Here are a small network's activations along a few directions, averaged over the inputs that share one value of a field.
Values that are neighbours, or in one group, have similar rows; names and order tell nothing.
In the rows, 500 means zero.
Strong random noise was added to every row along 8 fixed directions; ignore it. To show where, here is one row again and again, with new noise each time:
[433 584 557 554 317 427 345 414 465 366 580 473 535 506 428 505 509 470]
[588 675 498 642 656 508 596 412 440 426 418 607 451 635 577 446 472 432]
[647 526 526 606 598 517 637 542 536 536 461 479 362 628 509 430 508 382]
[522 575 581 374 396 456 519 444 368 416 753 378 633 468 444 412 525 476]
[576 442 499 587 562 504 601 487 527 573 501 476 464 573 522 592 513 572]
[413 479 468 549 461 411 290 394 527 493 364 583 394 457 574 467 522 388]
[433 558 553 565 438 570 450 585 437 361 530 527 522 556 471 359 438 305]
[346 665 476 473 534 421 279 267 327 329 521 626 560 470 576 332 431 331]
[471 274 443 458 622 598 481 630 515 663 421 576 424 451 592 487 479 398]
[569 371 508 299 637 587 535 593 388 631 769 431 490 484 417 382 438 335]


Field L:
l2: [552 616 475 478 673 589 597 581 449 518 418 608 493 520 502 508 407 524]
l5: [488 667 474 625 411 524 494 440 531 416 514 565 523 548 380 642 477 639]
l8: [494 514 361 421 619 271 427  84 512 611 494 468 464 442 591 590 521 608]
l3: [442 370 458 502 470 541 519 579 566 494 526 370 557 489 505 448 486 452]
l10: [386 442 437 582 509 630 439 576 573 480 396 681 523 536 493 588 365 522]
l9: [528 585 488 538 504 535 298 533 477 505 486 715 421 433 370 660 494 489]
l4: [552 507 508 345 522 422 501 371 389 517 606 471 582 405 537 475 564 548]
l15: [310 560 464 503 487 401 404 345 488 404 338 526 561 477 588 441 492 581]
l7: [381 355 426 456 503 517 479 500 601 533 357 478 466 470 639 393 532 449]
l6: [493 442 503 464 679 374 575 316 536 550 658 212 493 630 466 351 414 504]
l12: [395 407 481 417 420 361 413 443 558 504 255 571 430 308 710 388 613 473]
l13: [498 590 521 640 485 454 481 513 590 415 317 437 461 571 508 460 509 467]
l1: [603 386 559 495 373 481 456 612 625 575 587 417 383 505 370 592 563 543]
l11: [587 557 515 522 524 531 521 578 538 602 550 430 411 587 334 545 476 492]
l14: [385 391 482 518 460 391 455 479 562 521 406 470 375 437 569 344 484 347]
Each value of L is a pair of two hidden parts, and every pair occurs once (5 first parts, 3 second parts).
Q: l3 and l4 share the first part; l3 and l7 share the second. Which value has the first part of l7 and the second part of l4?
A: l1
Q: l11 and l9 share the first part; l11 and l2 share the second. Which value has the first part of l2 and the second part of l9?
A: l14

Field T:
t2: [543 643 652 672 242 568 470 673 570 267 807 403 429 712  88 563 391 424]
t15: [489 617 458 402 635 303 457 265 449 550 522 485 530 483 550 522 475 622]
t13: [585 575 609 622 405 505 650 551 640 471 626 184 446 711 288 467 462 428]
t1: [537 306 480 565 429 522 619 519 685 572 467 386 443 513 455 567 566 604]
t9: [511 410 454 562 603 493 379 386 479 571 565 472 401 545 459 515 482 396]
t10: [588 653 568 447 338 470 529 598 526 499 507 410 540 473 418 482 553 511]
t14: [465 443 474 499 535 471 785 525 634 500 218 321 569 494 832 305 603 556]
t7: [790 473 563 295 505 355 494 379 520 675 743 281 324 466 402 428 711 447]
t12: [483 487 553 218 421 397 508 517 469 526 658 297 577 442 497 252 531 412]
t8: [345 351 520 444 310 522 273 560 477 464 286 707 613 280 682 684 616 655]
t5: [454 469 458 327 342 457 435 467 472 496 587 468 606 298 511 485 601 507]
t11: [276 150 395 291 630 415 433 361 365 660 472 430 590 278 812 318 466 414]
t4: [579 502 668 388 237 449 441 566 407 465 707 419 581 419 349 532 583 530]
t3: [356 295 406 483 682 443 420 381 506 638 580 519 365 502 474 421 339 397]
t6: [575 628 430 441 629 389 569 351 418 477 555 501 444 448 533 360 492 408]
Each value of T is a pair of two hidden parts, and every pair occurs once (5 first parts, 3 second parts).
Q: t6 and t11 share the first part; t6 and t5 share the second. Which value has the first part of t5 and the second part of t11?
A: t9
Q: t1 and t7 share the first part; t1 and t2 share the second. Which value has the first part of t2 and the second part of t7?
A: t8
